A small network was trained on invented records. Each row is its activation on one of them, seen along a few directions.
Here are examples, each followed by its value of one field, Guge.
Other fields move the rows too, some of them a lot.
Strong random noise was added to every row along 13 fixed directions; ignore it. To show where, here is one row again and again, with new noise each time:
[-143   92  169  123 -376 -335  172 -218 -119 -105   37  312  139 -139
  462  -31  -18  123   15  199 -330  -43  131   12  127 -128  -38]
[ 196  235  587  -12 -268 -150  201  290 -313  397  -46 -124  -74 -197
  464  296   -5 -128 -224 -114 -312  123  -73  -70  358 -378 -148]
[-280 -202  -68  -92  -34  487   38 -170  207   -4 -140  295  582 -163
 -132  -84 -140   -3 -468  308  176  436  -84  104  244   97 -368]
[  44  272  193 -294  -87  145  -11   58  -99  -76  377  284  280 -123
 -134  268 -341   87 -511  -39  205  246  107 -275  228 -258   93]
[  96  437  351  -94  -11 -258  -68   -4 -369  -64  417  -37   29   -4
   25   79   30  469  161  337  -87 -235  131  -60   81  -68   71]
[-350  290  264 -239   50   76 -152  -36 -240 -368  -85  -13  206  162
   89 -133  162  341  -91  381  266 -150 -186   18 -446  275 -335]
[ 245 -264   -6  215   18  -26 -190   55  -32  -36   15 -153  131  181
   58   42   -8 -125  -66  179   23 -235  -20   -1   36  216  -32]
[ 211 -398 -181  235  523  137    8  -46  398  177  -12 -199  466 -118
 -253 -316 -108 -190  267   22  -74  188   51   95  171  -31 -181]
[ 255  556  258  -90  -78 -171   20   25 -452   -8  409  182 -111   80
  170  106  -31 -152 -246  165 -187 -199  250  -80  223 -294   41]
[-455 -185  317 -498  -15  -18 -162   89  -82  -18  -48  152   62  256
 -304  253   71  -98   45 -399   20  164  -78 -492   81 -337  237]
[-412 -369 -287 -357 -447   37  160 -239   -5  -16 -722   50  289  412
 -526  364   97 -293 -198  -84 -372  101  474 -473  -73  265   96]
[-184  182 -424  -66   10   48  323  193   99 -378 -340 -260  138   47
 -335   69  248    5   50   63  -90  140  426    2 -470  662 -259]
[-211   -4 -177  -92  413   98  582  -40  348   68  172   28  126  -85
   87 -107   16 -270  105 -357 -204  263  284   10  250 -283  223]
[-240  -82 -597  -22 -126   76  496  302  420  101 -257  -46   45 -400
 -435  258   33  -43 -363 -279  125  601  446   62   47  460   49]
[ 113 -459 -144  205 -147   14  388  -19  390 -402  126  157  343  109
  571  243 -335 -486 -133 -488 -274   64  166 -313  121 -156  307]

[-142  438 -321 -142   50 -126   35  197   -8  239 -150  -89 -408 -312
 -354  -13   63  315 -507  -28  629   92  142  197 -448  399   57] -> w5
[-746 -329   22   54  -20  213  -17  215   51   66 -211   91 -269  -69
  -29 -152  742  146  548  271 -131  281 -394  511  283  316 -373] -> w4
[ 413  483  156  130 -197 -543 -223   76 -255 -592  517  -42   42  -45
   81  144 -227  543  293  149  -39 -357  229 -242 -430  134  119] -> w3
[-124 -250  126   51 -429  206   24 -424   49 -376 -214  341  590  159
  386   59 -280   19 -116  231 -286   16 -136 -197   26  -73 -157] -> w8
[ 592  483 -267  266   22 -314  318  290  -43 -314  135 -137  -71  -71
  279   38 -165 -522 -221 -242 -191  -96  507  -71 -334  104  -98] -> w6
[ 331 -360 -319  205 -260  156   23 -419   -8  207  -69  100  216  239
 -179  112 -129 -232 -154  384 -424 -206  333   17  415   74  136] -> w1
[ 358 -360   23  454 -194 -166 -365  215 -116  -96 -286 -177 -102  191
  463   -6   32 -325 -248  117  182 -391 -303  117 -327  379 -241] -> w7
[ 199  -54  -73  195  230  101  268 -401  330   -7  166  319  505 -348
  242 -377 -436  -29  132  -64 -260  264   77   38   53 -508  -97] -> w2

Here are new rows. What is Guge for each?
[-269 -116    9 -385 -516  -55 -428 -308 -286   40  -82  446  -83  341
 -357  271  -89   -8 -496   77  233 -156   27 -329   95  -58  320] -> w1
[ 508  501  253 -229   53   85 -152  513 -336  -22  106 -251  -84   18
 -235  326 -192 -208 -289 -245   99   60   24 -313 -254 -105 -199] -> w4
[  -9 -194 -427   97   39  201  580 -365  500 -151  149  157  311 -107
  298   23 -384    8 -210 -197  -65  102  306  -52   45  -16  397] -> w5
[-147 -153  168   -8  140 -115 -285 -121   73   94  314  349   -4 -149
  -76 -249  -39  113  283  -59   66  116 -244   38  213 -435   97] -> w1
[-137  361 -178 -272  239 -371  284  166   46   73  316  174 -332  -86
 -231   42   28 -322   12 -625  -23  147  474 -227   69 -395  489] -> w6
[-560  -95  -48  303 -396 -543   13 -405  -17  206 -280  675 -198 -380
  390 -571  307    0  303  307 -363  102  -77  439  155 -192 -297] -> w4
[ 128 -469 -298  332 -389  -19 -165  147   97  153 -395  -29  246 -173
 -457  149  105 -101  -23  324 -229  305  185  103  269  497 -376] -> w6
[-277   49  -31  -56  -60 -133  229 -165  -42  -65  124  -79  -27  105
  250   93  108  414  -89  226  125 -287  130   88  -22  303  326] -> w6
